A small network was shown many inputs. Here are its activations along a few directions, one row for each input.
Each table varies a few parts of the input and shows all the possible inputs, shuffled.
A made-up example of a description, with smaller parts first: values(2) and (point or line(11) or (line(4) and ring(8))).
Shared parts are said once, and a part with two or three values counts as separate values.

A family of inputs:
R1: -18 -16 13 -6 4 -7 28 -6 9 -6 -12 11 -8 -14 5 -12 16 7 -26 0
R2: 3 39 2 -2 -7 4 -17 -3 15 -19 10 -3 -14 6 -2 -15 -42 -12 12 -7
R3: 30 -53 -26 34 -4 8 -5 19 -46 54 25 -15 30 40 -16 36 43 17 31 20
R4: 3 38 2 -2 -7 4 -17 -2 15 -19 9 -4 -14 6 -2 -16 -41 -12 11 -8
R5: -19 -16 13 -6 3 -8 28 -6 9 -7 -13 11 -7 -14 7 -11 16 6 -27 0
R6: -4 13 -2 -25 7 -4 5 -8 7 -17 -22 5 -11 -19 -5 -3 3 -1 -10 -9
R7: -11 18 13 -1 0 -1 -11 -5 16 -11 1 4 3 -12 17 -7 -20 -10 -6 -1
R8: -20 -17 14 -5 3 -7 28 -5 10 -7 -14 10 -7 -14 7 -11 16 6 -27 0
R9: -10 18 14 -1 0 -1 -13 -6 16 -11 1 3 3 -12 16 -6 -21 -12 -5 -3
R10: -10 18 13 -1 0 -1 -11 -5 15 -11 1 4 2 -12 15 -7 -21 -11 -5 -3
R11: -4 14 -3 -24 6 -4 7 -7 6 -16 -21 6 -12 -18 -5 -4 4 1 -11 -6
R12: -4 13 -2 -25 7 -3 5 -7 7 -17 -23 4 -10 -19 -4 -3 3 -1 -11 -9
R13: 31 -53 -26 33 -4 8 -5 20 -46 54 25 -16 30 39 -17 35 42 17 31 18
R14: 29 -53 -24 33 -3 8 -5 22 -46 52 24 -16 31 38 -14 37 43 16 30 17
R15: 3 39 0 -1 -6 4 -16 -2 14 -19 9 -4 -15 5 -2 -15 -40 -11 12 -8
What is each input in this table made of? -> values(3) and (point or line(4))
The inputs of R2 and R15 match in every part but the values(3) part. If R3 is changed in the same way as R2 into R15, which row does it become? -> R13

A family of inputs:
R16: -11 -20 11 8 1 -5 15 0 1 8 3 12 10 -7 15 -1 19 6 -16 12
R17: -32 40 21 -32 4 -8 17 -15 40 -50 -31 18 -30 -37 16 -34 -24 -10 -36 -14
R18: 18 16 -18 -6 -3 6 -17 4 -11 3 4 -5 -2 13 -15 6 -8 0 20 1
R19: 4 1 2 25 -9 4 -10 3 1 9 22 -3 2 24 4 -2 -18 -6 15 6
R20: -13 -19 10 1 5 -3 8 -3 0 8 -7 7 12 -16 14 3 21 3 -14 5
R21: 9 1 2 5 -1 6 -22 6 -4 4 8 -15 14 7 2 11 -15 -12 13 -5
R22: -11 -25 12 11 0 -5 22 2 -1 8 5 8 1 4 7 -4 15 6 -15 6
R23: 14 13 -9 -1 2 5 -21 7 -7 3 4 -7 8 5 -4 13 -9 -5 18 -5
R24: 0 -16 -6 -5 3 -3 24 0 -8 1 -8 1 -9 -1 -12 0 22 12 -6 2
R25: 18 13 -17 -4 0 5 -17 3 -10 3 4 -6 0 9 -11 9 -6 -4 18 -3
R26: 4 8 1 21 -8 3 -17 2 0 8 22 1 11 10 13 2 -14 -4 12 13
R27: 16 11 -13 6 -8 5 -7 6 -9 2 10 -9 -5 17 -14 0 -9 -1 22 -1
R28: -8 -29 9 -5 5 -3 10 -3 -2 4 -15 -3 13 -11 4 7 19 0 -15 -4
R29: 4 -10 -11 -15 7 -4 14 -2 -9 2 -16 4 -6 -5 -13 6 26 11 -7 3
R30: 10 2 -5 20 -10 7 -7 8 -2 7 20 -12 -4 24 -6 -5 -15 2 18 -1
R31: -2 -16 -3 -11 8 -3 9 -1 -5 4 -19 4 5 -13 -2 10 24 7 -9 -2
R32: -15 60 19 -25 1 -2 -16 -18 39 -44 -7 7 -23 -23 5 -31 -59 -19 -9 -18
R33: 2 -14 -10 -14 7 -4 12 -4 -8 3 -17 4 -3 -9 -9 8 27 8 -7 0
R34: -8 -25 3 7 -1 -3 25 5 -4 7 2 -1 -6 6 -5 -5 16 12 -12 0
R35: 3 9 2 12 -2 3 -22 1 -2 9 15 -5 14 2 12 8 -12 -8 12 4
What is each input in this table made of? -> values(2) and (point or ring(9))
The inputs of R25 and R33 match in every part but the values(2) part. If R19 is changed in the same way as R25 into R33, which row does it become? -> R22
Change only the values(2) part in R23. List by row number the other rows that result. -> R31
Change only the values(2) part in R34. List by row number the other rows that result. -> R30

A family of inputs:
R36: 10 -11 -13 -7 7 0 -8 1 -16 9 -2 -10 13 -8 -9 23 18 3 8 -4
R37: -2 4 0 -6 0 -3 1 -7 4 -6 -13 9 -2 -6 9 4 5 -2 -8 7
R38: -12 -5 12 0 7 -1 -2 1 7 2 -8 5 10 -12 12 3 0 -5 -11 -5
R39: -8 5 6 0 1 -3 7 -1 7 -3 -1 12 -1 -11 16 -6 9 4 -9 4
R40: 0 3 -5 -10 3 -3 11 -2 3 -6 -3 8 -16 0 -12 -4 -1 6 -1 -1
R41: -11 -2 12 1 2 -1 8 3 6 -4 1 -7 -4 -5 3 -6 -5 4 -11 -6
R42: -5 -5 5 -6 1 -1 -3 -4 7 -3 -13 -3 5 -6 9 4 -2 -9 -9 -4
R43: -13 -5 14 2 -1 -3 1 3 9 -1 -2 1 6 -12 12 -5 1 -1 -8 -5
R44: -8 5 2 1 -3 -1 12 -2 5 -9 1 7 -5 -8 10 -12 3 2 -9 7
R45: 3 -26 9 29 -7 0 -7 2 -9 17 25 -1 23 15 6 9 -2 1 9 12
R46: -13 -5 11 1 -5 2 7 2 6 -6 0 -5 -1 -8 8 -9 -4 -3 -10 -2
R47: 6 51 -3 -10 -4 2 -27 2 10 -19 13 5 -8 3 4 -8 -42 -14 10 -3
R48: 0 -4 3 -11 3 2 3 -2 2 -7 -7 -5 -4 3 -8 -4 -2 -5 -6 -11
R49: 14 -3 -22 2 -3 6 -5 8 -18 12 -4 -5 3 12 -15 10 14 14 17 3
R50: -8 5 5 -2 7 -3 3 -3 5 -1 -6 16 3 -13 15 2 10 1 -9 4
R51: 13 -13 -1 20 -6 4 0 16 -16 15 15 -13 6 26 0 9 2 -7 14 1
R52: 16 -10 -16 5 -2 9 -4 12 -13 8 -3 -15 7 10 -13 13 8 7 16 -6
R53: 9 -5 -12 20 -7 4 0 7 -15 23 15 -6 2 26 -3 4 8 0 17 9
R54: -2 -4 3 -9 2 -2 -3 -5 5 -8 -11 -6 0 -1 0 0 -2 -8 -6 -6
R55: 5 -21 0 29 -5 3 -9 -2 -10 25 27 9 15 15 4 5 4 5 3 20
R56: -2 -4 3 -3 -1 -1 9 -4 5 -4 -3 -5 -8 -2 -6 -9 -5 3 -5 -12
R57: -8 7 3 1 2 -5 13 -1 6 -6 1 4 -9 -6 2 -9 3 8 -9 5
R58: 0 6 -3 -5 -3 -4 14 -3 4 -6 -2 7 -14 -2 -8 -11 1 6 -5 0
R59: 13 -5 -15 -14 10 -1 -7 1 -20 15 -4 -2 8 -6 -10 18 24 7 9 8
R60: -2 -6 2 -8 7 -1 6 -1 4 -6 -3 -4 -10 1 -10 -4 -6 3 -2 -11
R61: 0 5 -3 -10 -1 -4 2 -7 4 -8 -13 5 -6 -2 -3 -1 3 -4 -4 6
R62: 4 40 4 1 -4 7 -31 -8 18 -15 8 -10 -3 -5 3 -9 -44 -15 20 -10
R63: 1 5 -4 -11 0 -1 8 -6 1 -7 -9 6 -10 0 -11 -5 2 0 -1 1
What is each input in this table made of? -> values(2) and (point or line(4) or ring(9))
The inputs of R59 and R36 match in every part but the values(2) part. If R55 is changed in the same way as R59 into R36, which row does it become? -> R45
Change only the values(2) part in R54. List by row number the other rows that result. -> R61
Start at R50 and move only the ring(9) part, one step at a time. The first step leads to R37. Which rows follow, in order? -> R61, R63, R40, R58, R57, R44, R39
